Each row below holds a small network's activations on one input, seen along a few directions.
Each table varies a few parts of the input and shows all the possible inputs, shuffled.
A made-up example of a description, with smaller parts first: line(6) and (point or line(11) or (values(3) and ring(5))).
Shared parts are said once, and a part with two or three values counts as separate values.

A family of inputs:
r1: [ 2.25 -3.44  5.58  3.81 -3.09 -0.52 -0.57  0.24  2.16  0.85 -3.61  1.57
  0.12]
r2: [-0.71  2.53 -4.21 -5.80 -4.28 -0.07  1.83 -0.72 -3.56 -2.72 -1.11  2.61
  0.56]
r3: [ 1.07  0.18  3.21  1.15  1.60 -0.26 -1.01 -0.43  1.22 -0.43  0.03  0.68
  0.80]
r4: [ 1.20 -2.78  2.38  3.67 -6.97  0.89  0.69  2.30  3.12 -0.31 -3.68  0.28
  2.43]
r5: [-1.84  2.51 -6.11 -3.57  2.75  1.00 -0.17 -0.04 -2.47  1.88  2.85 -0.93
  0.21]
r6: [ 1.76 -0.15  4.01  1.27 -2.35 -0.88 -0.27 -1.46 -1.45 -0.89 -1.20  1.51
 -1.01]
r7: [-0.44  2.54 -3.07 -3.79  3.20 -1.58  0.17 -2.82 -2.86  0.09  0.88  3.45
 -0.72]
r8: [-0.22  0.47  1.35 -1.73 -1.49 -1.87 -0.82 -2.86 -1.96 -2.07 -0.15  3.61
 -1.83]
r9: [-0.64  2.13 -7.28 -6.34 -2.42  1.53  0.17  0.16 -1.55 -0.32  1.47 -0.83
  1.12]
r10: [ 0.11 -0.07 -1.46  0.63 -4.38  1.93  0.02  3.15  0.66  0.18  1.25 -2.95
  1.59]
r11: [ 1.13 -2.52  4.50  5.01  0.14 -1.12 -1.15  0.76  2.28  1.56 -2.39 -0.73
  2.04]
r12: [ 0.47 -3.12  5.32  5.08  6.95 -0.90 -0.39  0.43  3.50  0.55 -2.63 -3.62
 -1.75]
r13: [-1.80  0.61 -2.97 -0.66  1.96  0.65 -0.89  2.07  0.05  1.19  3.21 -0.97
  0.61]
r14: [ 0.18  2.50 -2.02 -5.07 -0.14 -1.19  0.12 -4.24 -3.27 -0.89 -0.81  4.60
 -2.45]
r15: [-0.20 -0.06  0.81 -1.00  2.32 -1.18 -0.73 -1.20 -1.72 -1.15  1.38  2.46
 -0.51]
r16: [ 0.17  3.16 -2.38 -2.44  9.09 -1.75  1.15 -4.05 -2.26  0.01  1.08  0.96
 -4.58]
r17: [-0.09 -0.05 -0.94 -1.70 -5.38  0.05  1.91  0.18 -2.42 -1.94  0.00  2.26
  0.99]
r18: [ 0.10 -2.90  0.48  2.98 -4.80  2.56 -0.22  5.06  4.61  2.05 -1.29 -2.42
  2.56]
r19: [-0.74 -2.51  1.35  5.18  0.41  2.22 -1.36  3.90  3.34  3.12 -0.65 -4.34
  2.34]
r20: [-1.27 -0.18 -0.67  2.27  1.31  2.06 -1.28  2.58  1.12  0.93  1.90 -3.69
  1.15]
r21: [-1.69  0.68  1.08 -0.13  7.89 -2.54  0.43 -3.74  0.77 -0.40  2.02 -0.39
 -4.01]
r22: [ 1.18  0.28  1.48  0.74 -6.31  1.16  1.62  0.09 -0.10 -1.06 -1.05  0.20
  1.66]
r23: [-0.58 -0.37 -3.75 -1.85 -3.62  1.04  0.70  2.51 -1.46  0.20  2.45 -0.88
  1.41]
r24: [ 0.58  0.55  3.30  2.28  7.59 -1.24  0.05 -1.87  2.26 -0.43  0.04 -2.48
 -2.73]
- Changing only one part turns r23 into r10. The same change can be made to r15. Which row results? => r3
- Describe the family of inputs behind these rows. => line(4) and (point or ring(5))
- List by row number the other rows that have the line(4) part in common with r5. => r2, r7, r9, r14, r16
- List by row number the other rows that have the line(4) part in common with r1. => r4, r11, r12, r18, r19

A family of inputs:
r25: [ 1.00  0.15  1.93 -0.38 -2.00 -1.16  0.30 -1.17 -0.97 -1.34 -1.09  2.51
  0.24]
r26: [-1.63  1.93 -3.94 -3.58  0.65  0.29  0.10 -1.75 -2.88 -0.90  2.55  1.40
 -0.38]
r27: [ 0.96 -2.57  5.25  5.27  1.33 -0.21 -0.59  1.90  3.44  0.58 -1.67 -2.17
  0.04]
r28: [-0.62  1.53 -4.52 -3.51 -4.40  1.75 -0.05  0.35 -1.94  0.01  1.86  0.22
  1.42]
r29: [ 0.38 -1.33  4.06  3.15  4.90 -2.28 -0.66 -1.81  1.11 -0.29 -1.20  0.72
 -2.18]
r30: [-0.87  5.16 -6.30 -8.44  4.48 -2.13  1.31 -5.29 -5.45 -1.31  1.28  3.57
 -3.55]
r31: [-0.32 -1.57 -1.16  1.28 -3.42  2.67  0.08  3.16  1.86  1.79 -0.23 -2.10
  2.08]
r32: [-0.23 -0.88  1.01  2.73  3.02  0.45 -0.28  2.71  2.56  1.48  0.76 -3.74
  0.57]
r33: [ 1.25 -2.68  3.41  3.72 -5.01  1.51  0.38  2.76  2.90  0.51 -2.44 -1.03
  2.24]
r34: [ 1.11 -0.49  0.99 -0.31 -6.43  0.70 -0.16  0.40 -0.41 -1.00 -1.43  1.41
  1.35]
r35: [-1.04  0.74 -0.75  0.06  6.88 -1.59 -0.43 -1.27 -0.22  0.47  1.61 -0.79
 -1.82]
- Describe the family of inputs behind these rows. => point or (values(2) and ring(5))
- Which other rows does r34 become when the values(2) part takes its other values? List them by row number. => r28

A family of inputs:
r36: [ 1.41 -0.24 -1.11  0.04 -7.98  0.61  1.39  2.58  0.70  0.88 -1.71 -0.19
  2.58]
r37: [ 1.43 -1.04  6.05  4.10  4.90 -1.12 -0.06  0.42  2.83  1.44 -1.55  0.13
 -0.58]
r38: [ 0.38  0.57  2.28  1.49  3.75  0.01 -1.14 -1.19  0.38 -1.50  0.69 -0.37
 -2.39]
r39: [-1.89  2.14 -5.33 -7.53 -1.15  0.72 -1.01 -3.71 -4.45 -1.78  1.30  3.19
 -0.94]
r40: [-0.64  1.34 -1.41 -2.76  9.58 -3.02 -0.17 -4.58 -2.43  0.41  0.49  3.38
 -3.71]
r41: [ 1.22 -3.48  5.49  7.52  0.80  0.88 -2.45  1.87  5.01  1.94 -1.85 -2.70
 -0.18]
r42: [ 0.76 -0.87  2.40  3.01  1.43  2.46  0.77  2.33  1.56  1.47 -0.80 -1.92
  0.39]
r43: [-1.42  2.88 -4.59 -4.28  5.98 -0.95 -0.08 -2.11 -2.96  0.32  2.46  0.12
 -1.61]
r44: [-0.71 -1.13  1.36  0.14 -6.54  1.35  1.03  2.86 -0.86 -0.43 -1.44 -0.76
  1.77]
r45: [-1.06  0.70 -0.71 -2.26  3.25 -0.19  1.65 -0.32 -2.45 -0.30  1.93 -1.27
 -1.37]
r46: [ 0.21  1.18 -2.07  0.23 -1.03  0.25  1.71  1.37  0.05 -0.93 -0.09  0.38
  0.52]
r47: [-0.54  1.35 -3.38 -2.85  0.01 -0.61  2.16 -1.76 -0.59 -0.32  0.35  0.96
 -0.48]
r48: [ 0.37  1.57  1.95 -0.15  7.40 -2.80 -0.01 -3.04 -1.03  0.50  1.44  1.34
 -1.79]
r49: [ 0.32  0.33 -2.52 -1.18 -4.39  1.21  0.34  0.20 -2.29 -1.03  0.39  0.80
  0.74]
r50: [-0.18 -0.97 -0.08  0.32  2.42  1.00  1.27  0.27 -0.49 -0.72  1.08 -1.07
 -0.92]
r51: [-1.09  3.12 -6.87 -7.43 -3.40 -1.00 -0.53 -2.09 -4.07 -1.09  2.13  2.86
  0.11]
r52: [ 1.34 -0.11  4.11  3.60  2.55 -0.08 -0.25 -0.03  3.59  0.95 -2.01 -1.58
 -1.23]
r53: [ 1.47 -3.55  6.60  8.59  2.93 -1.02 -1.42  2.11  4.94  2.03 -2.74 -1.66
  1.60]
r54: [-0.21  1.13 -3.15 -6.06 -5.79 -0.28  0.87 -1.23 -2.82 -1.48  1.60  1.62
  0.63]
r55: [-0.16 -0.38  1.12  2.01 -2.63  0.83  0.96  3.36  1.76  0.91 -0.68 -0.81
  1.07]
r56: [ 0.89 -3.33  1.47  4.41 -7.26  2.47 -1.45  3.44  2.11  1.39 -2.33 -1.71
  3.37]
r57: [ 1.55 -2.22  1.41  2.53 -9.29  1.85 -1.24  3.50  3.30  0.45 -2.24 -1.31
  5.10]
r58: [-0.05 -3.44  2.18  5.58 -4.02  1.77 -1.93  3.39  4.64  1.28 -1.19 -1.97
  2.92]
r59: [-1.74  1.90 -1.80 -4.21  6.57 -2.86 -0.86 -3.44 -2.49 -0.57  1.93  0.96
 -4.72]
r60: [ 0.31 -0.51 -2.52 -3.06 -6.89  0.79  0.82  0.24 -1.66 -2.01  0.63  1.48
  1.09]
r61: [-0.10  1.00  0.63 -1.30  4.87 -0.80  0.05 -4.06 -0.48 -0.34  1.11  0.42
 -3.47]
r62: [-2.80  2.03 -5.32 -5.68  1.71 -1.62  0.26 -1.65 -3.02 -0.55  2.70  2.12
 -1.93]
r63: [ 0.56  0.61  3.35  2.63  5.98 -1.98 -0.12 -1.00  0.28 -1.38 -0.20  0.70
 -0.57]
r64: [-0.08  2.39 -3.80 -3.69 -3.23  0.15  0.80 -1.92 -3.05 -0.60  0.60  0.91
  0.89]
r65: [ 0.45 -2.98  4.26  6.24 -0.54  1.98 -1.36  4.19  4.02  1.08 -1.97 -4.07
  3.12]
- Describe the family of inputs behind these rows. => line(5) and line(6)
- Changing only the line(6) part turns r55 into r36. The same change can be made to r46. Which row results? => r60
